A small network was trained on invented records. Each row is its activation on one of them, seen along a few directions.
Here are examples, each followed by its value of one field, VUMU.
The word missing means that the record has no VUMU.
Other fields move the rows too, some of them a lot.
(in the rows, 500 means zero)
Strong random noise was added to every row along 3 fixed directions; ignore it. To show where, here is one row again and again, with new noise each time:
[399 649 401 575 552 334 625 505 594 614 616 730 601 528 606 586 603 322]
[761 237 466 647 549 384 612 615 429 592 424 674 484 473 703 340 320 477]
[521 592 630 438 521 565 569 407 624 454 450 642 526 661 518 493 460 390]
[621 444 554 525 535 499 581 496 547 512 435 650 512 584 591 429 395 436]
[407 712 529 445 540 566 550 407 685 489 503 643 589 659 485 570 521 394]

[425 593 596 369 496 746 439 366 613 393 409 396 499 620 340 498 445 524]
missing
[403 683 637 301 485 584 507 431 467 361 548 402 506 647 398 543 595 544]
zorom
[519 534 515 576 432 431 576 481 455 511 459 608 394 560 593 485 543 378]
sus
[686 452 556 597 566 476 513 554 581 458 375 804 494 573 651 454 346 424]
zim
[650 361 504 435 512 422 545 567 380 546 459 470 435 427 527 409 523 496]
gokeg
[546 530 714 543 454 147 702 568 438 557 659 829 524 543 778 614 589 278]
zezu
[351 676 460 485 588 729 366 414 678 480 321 410 595 531 408 557 521 675]
fezat
[664 433 682 546 468 408 554 459 409 477 497 589 440 513 544 374 485 394]
sus
[458 521 672 404 448 679 483 360 561 411 365 371 461 610 406 494 451 485]
missing
[594 498 651 366 503 634 464 523 519 432 383 575 533 595 482 467 398 576]
sunem
[627 405 582 341 515 550 491 475 469 415 468 400 408 571 449 430 494 559]
bupe
[563 455 452 527 508 539 492 512 404 487 473 484 509 511 484 468 476 621]
zorom
[505 540 455 447 534 367 483 492 487 498 548 362 455 601 594 503 553 533]
zeru
[525 551 642 425 491 394 564 400 446 485 596 454 470 495 472 565 633 421]
bupe
[494 779 644 483 517 534 492 482 717 430 463 778 627 687 603 659 405 534]
zezu
[615 594 722 398 553 526 418 425 402 455 557 547 612 585 547 554 481 478]
fud
[487 564 491 695 537 322 581 538 650 588 544 818 553 475 605 534 521 327]
zim
[559 523 462 495 510 605 436 627 571 523 413 541 589 512 473 546 436 603]
sunem
[401 744 324 599 547 451 438 547 615 572 579 771 604 484 533 699 565 424]
fud
[374 547 508 607 521 470 530 405 579 544 427 554 435 449 480 560 652 409]
fezat
[653 409 426 383 507 701 408 586 532 363 408 355 540 525 420 447 296 833]
kipo
[654 397 536 512 511 319 604 533 348 529 497 569 514 412 625 373 564 475]
gokeg
[581 472 163 576 640 234 494 738 301 563 700 495 741 309 745 554 529 747]
kipo
[481 570 328 355 530 475 530 611 422 544 708 406 698 523 523 622 544 723]
lede
[533 493 375 567 612 523 516 490 554 471 511 398 443 543 556 456 531 580]
zeru

Here are new rows. What is VUMU for each?
[644 366 393 490 527 436 545 610 389 455 539 467 508 424 612 478 456 690]
kipo
[597 437 467 585 523 241 603 560 287 672 658 542 442 422 614 475 608 403]
sus
[647 550 701 270 480 386 452 485 399 349 610 388 610 596 580 559 516 621]
kipo
[391 581 351 503 481 668 367 479 659 528 436 353 590 585 381 551 438 628]
missing
[445 597 433 471 526 542 465 615 523 564 591 512 706 489 534 542 578 620]
sunem
[315 610 518 419 572 595 413 416 558 522 495 412 450 561 408 567 626 542]
fezat
[553 502 812 316 447 717 457 345 563 293 362 448 379 660 376 415 410 442]
missing
[553 542 636 451 466 479 529 474 425 425 463 503 441 536 452 553 510 458]
zorom
[718 626 750 457 554 594 465 566 632 384 411 694 660 666 588 563 233 643]
zezu
[202 649 353 600 554 593 399 389 663 630 491 517 490 457 359 637 631 494]
fezat
[554 589 596 348 504 639 473 426 569 396 362 502 474 593 416 446 491 550]
gokeg
[543 614 365 468 502 691 406 458 664 530 389 454 530 481 376 448 467 642]
gokeg
[515 489 589 378 536 421 529 465 418 441 570 476 538 555 507 493 567 530]
bupe
